These are the activations of a small neural network, seen along a few directions. Each row is one input.
In each table, some parts of the input vary, and every possible input appears once, in random order.
Descriptions start from the smaller parts, as in this example, which fits no table here: one of 6 places along a line, together with either a single point or one of 9 places around a ring or (one of 2 separate values, together with one of 5 places around a ring).
Shared parts are said once, and a part with two or three values counts as separate values.

Other details of the inputs shift rows strongly along two fixed directions, in all tables alike. That doesn't count.

A family of inputs:
x1: [-14  20 -28 -11   9 -10  12   4   2 -12  10  13  -5  -8]
x2: [ -2  29 -28   1   5 -15   5   8 -23  -3  21  10  -9   9]
x3: [ 16  14 -30   5  -5 -11   9   6  -9  11   9   4  -7  -9]
x4: [-31  -3  -7 -16  14   1  25   5   8 -44   8  -5  14  -7]
x5: [ -7  11  -9  -1   4   7  19   4   3 -18   2   3  -3  -5]
x6: [ -2  12 -27   1  -8 -19   0  16 -28  12  15  11 -14   2]
x7: [ 44  -8  -2  13 -25   0  -8  -6  -2  36 -12  -9  -9 -10]
x8: [ -6   3   7   1   7   8  -3  -2   4 -14   7  -2   4  10]
x9: [ -2  -9   5  -1   2   3 -13   6  -2  -1  -4   1   2   2]
x10: [ 11   3  -1   6   7 -16  -4   1 -13  11   1  -1  -3   8]
x11: [  8   9  -2   3  -9  -3  -6  -2 -12  11   8   1  -1   5]
x12: [ 44 -10   4  11 -29  -9 -21 -14   3  48 -19  -6 -13 -13]
x13: [-33   8 -12 -16  20   8  19   2  19 -34   7   9  11  -5]
x14: [-19 -21  41  -7   8  18  -1 -10  18  -8 -10 -10  21   6]
x15: [-47 -18  25 -14  31  29   0   3  24 -50  -4  -1  20   4]
x16: [ 11  -1  -7   2 -14 -11 -13  10 -17  23   2   3  -6   1]
x17: [-21 -10  26  -6  16  10   2  -5  10 -13  -6  -5  16   8]
x18: [  2  11 -12   3  -6  -6   7   0   2   4  -6   5 -11  -5]
x19: [ 36 -19  24  13 -27  12 -10 -12  12  29 -28 -12  -4  -7]
x20: [ 20  14 -18  12   8 -29  -4   6 -24  15   8   3 -11   7]
x21: [ 19 -25  36   9 -19  19 -11 -17  24  17 -30 -13  -1  -9]
x22: [ -9 -30  41  -4  -2  16  -3 -13  13   4 -11 -13  13   5]
x23: [-15  -1   1  -6   6   3  -6  10  -4  -7   0   5   4   3]
x24: [ -3 -25  34   1  -9  25 -11 -17  13   3  -6 -11   9   3]
x25: [  2  17 -31  -2   4 -12  13   6  -3  -3  13  10  -4  -8]
x26: [ -3  30 -31   3  13 -17   6  11 -19 -15  24   9 -11  12]
Each input here is: either a single point or one of 10 places around a ring or (one of 3 separate values, together with one of 5 places along a line).
Start at x3 and move only the place on the ring of 10, one step at a time. The first step leads to x25. Which rows follow, in order? -> x13, x1, x12, x18, x21, x19, x5, x7

A family of inputs:
x27: [ 14   7 -19   4 -16 -18   0   8 -22  23   6   4 -11  -3]
x28: [-27   3   9  -6  18   6  13   0   0 -28  11  -2  10  11]
x29: [  2  21 -30  -2   2 -16  23   4  -9  -4  11   6 -10  -5]
x30: [ 23 -10  -5   5 -18 -11 -24   4 -11  34  -6   1  -9  -4]
x31: [ 19  23 -23  11   1 -19  -7   8 -23  14   8   8 -15  10]
x32: [ 37   4 -12  10 -17  -8  -6  -5   2  25  -7  -2 -12  -9]
x33: [-27   6 -14 -11   9  -6   4  14  -9 -14  10  10   2   0]
x34: [ -9  22 -29  -2  -3  -5   8  11 -11  -4  11  15 -13  -3]
x35: [ 27   8  -2  13 -14 -13  -5  -6 -18  26   3  -3 -11   8]
x36: [ 24   5 -23   5   1 -22  -7   6 -10  15   0   1  -8  -6]
x37: [ -5  32 -25   4   9 -10  10   8 -17 -11  15  13 -13  11]
x38: [ 14 -13  20   4  -8  18  -1 -15  25   3 -17 -11   5  -9]
x39: [-39  23  -2  -6  23  13  22   2   5 -43  13   8   3  11]
x40: [  1 -34  37  -5   0  18  -4 -14  27  -4 -20 -17  20  -7]
x41: [-17  -7   8  -5  15  16   4  -3  25 -26  -6  -2  12  -5]
x42: [-21  -6   2 -10  18   3  10   1  14 -25   0   0  12  -3]
x43: [-45  10  -4 -16  11  14  21   6   7 -35  10  10   6   0]
x44: [-13 -18  29  -4  -9  32  -3 -10  24  -6 -15  -5   9  -7]
x45: [ 13 -30  40   6  -4  11 -23 -12   8  17 -13 -15  13   7]
x46: [ 15  10 -24   5 -14 -13 -11  10 -17  21   2   9 -15  -4]
x47: [-29  -7  20  -6  26  15  -3  -1  11 -29   1  -2  15  10]
x48: [ -9   8 -19  -6  -3 -15   4  12 -18   4  10   8  -5   0]
x49: [ 32 -24  19   7 -18   1  -6 -14  10  26 -17 -15   3  -9]
x50: [ 18 -33  43   5 -10  11 -22 -14   7  21 -14 -20  13   7]
Describe the family of inputs behind these rows. -> one of 3 separate values, together with one of 8 places around a ring
Changing only the choice among 3 separate values turns x46 into x41. The same change can be made to x33. Which row results? -> x42
Which other rows does x37 become when the choice among 3 separate values takes its other values? List them by row number. -> x32, x34
Which other rows does x27 become when the choice among 3 separate values takes its other values? List them by row number. -> x28, x49

A family of inputs:
x51: [-45   7 -29 -18   6  26   8  23   3 -50  24  11   8  -7]
x52: [ 15  34 -21  16   6 -16   5  -1 -26  -3  21   6 -11  11]
x53: [ -1  -6  12   3   0  28  14  -9  38 -18 -29  -5   4 -23]
x54: [-28  -7  30  -2  -1  17   9  -7   1 -14  -1  -5  10  15]
x55: [ 31  -2 -11  12 -21 -32 -11   3 -43  49   4   0 -21   0]
x56: [-54  19 -29 -15  25 -20  15  28 -23 -33  18  22   3  10]
x57: [  2  -8  31   7   7  16   6 -13   6 -13   0 -21  12  15]
x58: [  8  17 -28   3  18 -28 -11  15 -15   4  13  10  -4   7]
x59: [ 27  19 -18   7 -18 -21 -23   6 -32  41   2  13 -22   6]
x60: [ -5 -28  24  -6  17  -1 -13  -2  11 -13  -7  -9  21   6]
x61: [-22  25 -34 -13  16  -1  41  12  10 -32  11  16  -1 -13]
x62: [ 26  12 -31  -2 -20 -18  12  -3  -3  25   0   1  -6 -22]
x63: [  8 -22  36   6  11  25 -23 -18  27  -2 -12 -12  14  10]
x64: [ 57  -5 -11  15 -16 -34 -13   2 -32  50   6 -15 -15   8]
x65: [ 15 -34  59  13 -26  33 -26 -25  17  32 -21 -16   6   8]
x66: [-57  -6  17 -21  30  15  -5  16  14 -32   3  11  15   3]
x67: [  6  28 -34   5  -7  -9  17  -1   9 -12  -9  11 -29 -12]
x68: [ 17 -43  36  -8 -28  20  -2 -24  38  20 -22 -17  17 -24]
Describe the family of inputs behind these rows. -> either a single point or one of 5 places along a line or (one of 2 separate values, together with one of 6 places around a ring)
Which other rows does x54 become when the choice among 2 separate values takes its other values? List them by row number. -> x57

A family of inputs:
x69: [  2 -45  55  -3 -25  37 -21 -17  25  34 -27 -11  18  -8]
x70: [-21 -13   5 -12   4  19  18   0  21 -29  -5  -5  13 -14]
x71: [ 10  29 -50  -1  -9 -36   8  13 -24  14   9  20 -22 -11]
x72: [ -9 -15  28  -6   8  11  13 -16  20 -14  -5 -10  14  -2]
x73: [ 40 -29  22  10 -12  -5 -34  -4   3  38 -15 -14   9   1]
x74: [ 14  22 -33   5 -11 -28  -9  12 -43  21  24   8 -17  11]
x75: [-44  32 -26 -13  22  -6  20  17 -25 -40  29  15  -3  16]
x76: [ 18  28 -32  11 -10 -31  -1  15 -42  23  16  12 -27  14]
x77: [ 35   5 -11  11 -12 -16   8  -7 -13  22   4  -8  -8  -3]
x78: [ 20  14 -29   5 -17 -17  -5   4  -7  20  -3  13 -19 -10]
x79: [-46  10  10  -7  24   9  17   8   0 -41   5   6   7  11]
x80: [-21 -18  33  -1  14  16  -1  -4  12 -16 -14  -6  11   5]
x81: [ 47 -44  41  16 -34   7 -49 -17   3  53 -18 -24   5   0]
x82: [-24  -2   4  -8   6  29   6  -1  28 -29  -8   3   6 -10]
x83: [  8 -12  33   8  -1  31  -7 -16  29  -5 -12 -11   6   1]
x84: [ 34 -13  18  11 -17  -5 -14 -21   8  36 -16 -12  -2  -1]
x85: [-23 -22  29 -10  26  19  -4  -2  21 -24  -9  -6  22   2]
x86: [-45  12 -19 -22  18  -1  31  11   9 -43  10   9   5 -10]
x87: [ 40  -6  12  16 -18   7  -6 -13   6  22 -11 -13   0   0]
x88: [ 20  25 -40  10   4 -41  -3  17 -35  24   9  10 -22   7]
x89: [ 18  38 -37   8   1 -26   7   4 -20  13  15  14 -22   5]
x90: [-53  -4   7 -18  33  14   6   9  13 -51  16   4  23   9]
x91: [-20   8 -20  -8   6  13  20   8  12 -30   4   5   2 -11]
Describe the family of inputs behind these rows. -> either a single point or one of 10 places around a ring or (one of 2 separate values, together with one of 6 places around a ring)
Which other rows does x70 become when the choice among 2 separate values takes its other values? List them by row number. -> x77
Start at x73 and move only the place on the ring of 10, one step at a time. The first step leads to x85. Which rows follow, in order? -> x88, x80, x79, x76, x75, x74, x81, x90

A family of inputs:
x92: [ 14  -5 -12   0 -17 -10  -6   4 -14  23  -3   2  -7  -8]
x93: [-43 -11  18 -19  21  20  17  -3  26 -42   0  -3  22  -5]
x94: [ -1 -22  29   1  -3   9 -12  -6   6   3  -4  -9  10   8]
x95: [ 38  -8  -1  10 -23  -3 -14  -6   7  32 -17  -5  -9 -10]
x96: [-43  -7  14 -20  27  20  22  -1  27 -45  -3  -1  22  -5]
x97: [-28  42 -45  -6  16 -27  16  25 -36 -15  28  22 -16  11]
x98: [ 21 -15   7   5 -23   9 -14  -5   6  28 -11  -3  -3 -10]
x99: [-18  30 -46  -7   3 -18  16  24 -23 -11  19  19 -13  -4]
x100: [-10 -11  24   1  15  17  -4  -8  17 -18  -6  -9   9   5]
x101: [ 33  -2 -13   8 -12 -16  -4  -2  -3  25  -7  -1 -10  -9]
x102: [ -2  13 -17   1  -1 -21  -2  10 -29  11  12   8  -9   8]
x103: [ 11  -8  18   4   0  10 -12  -6   9   1  -9  -7   5   4]
x104: [-13  -8  14  -5  -2  22   0  -6  23 -13  -9   0   9  -7]
x105: [ 16  17 -22   9   8 -20   2   4 -19   4  12   5  -9   7]
x106: [-36  -9  23 -10  16  25   1  -2  16 -26   2   2  13   8]
x107: [ 42  -9  10  15 -23  -6 -28  -9  -9  41 -11  -6 -10   2]
x108: [ -6 -11  21   0   6   6  -3  -6   5  -5   0  -8  13   8]
x109: [  4  -8   9   2  -1   6  -1  -7  18  -1 -11  -5   1  -8]
x110: [-12  53 -42   2   9 -14  44   5 -20 -25  27  14 -19   8]
x111: [  9 -13  21   4   4   5  -6  -7   5   5  -7 -10  10   6]
x112: [ 24  -7 -10   2 -19 -14  -9   2 -12  27  -2  -4  -9  -7]
Describe the family of inputs behind these rows. -> either a single point or (one of 2 separate values, together with one of 10 places around a ring)
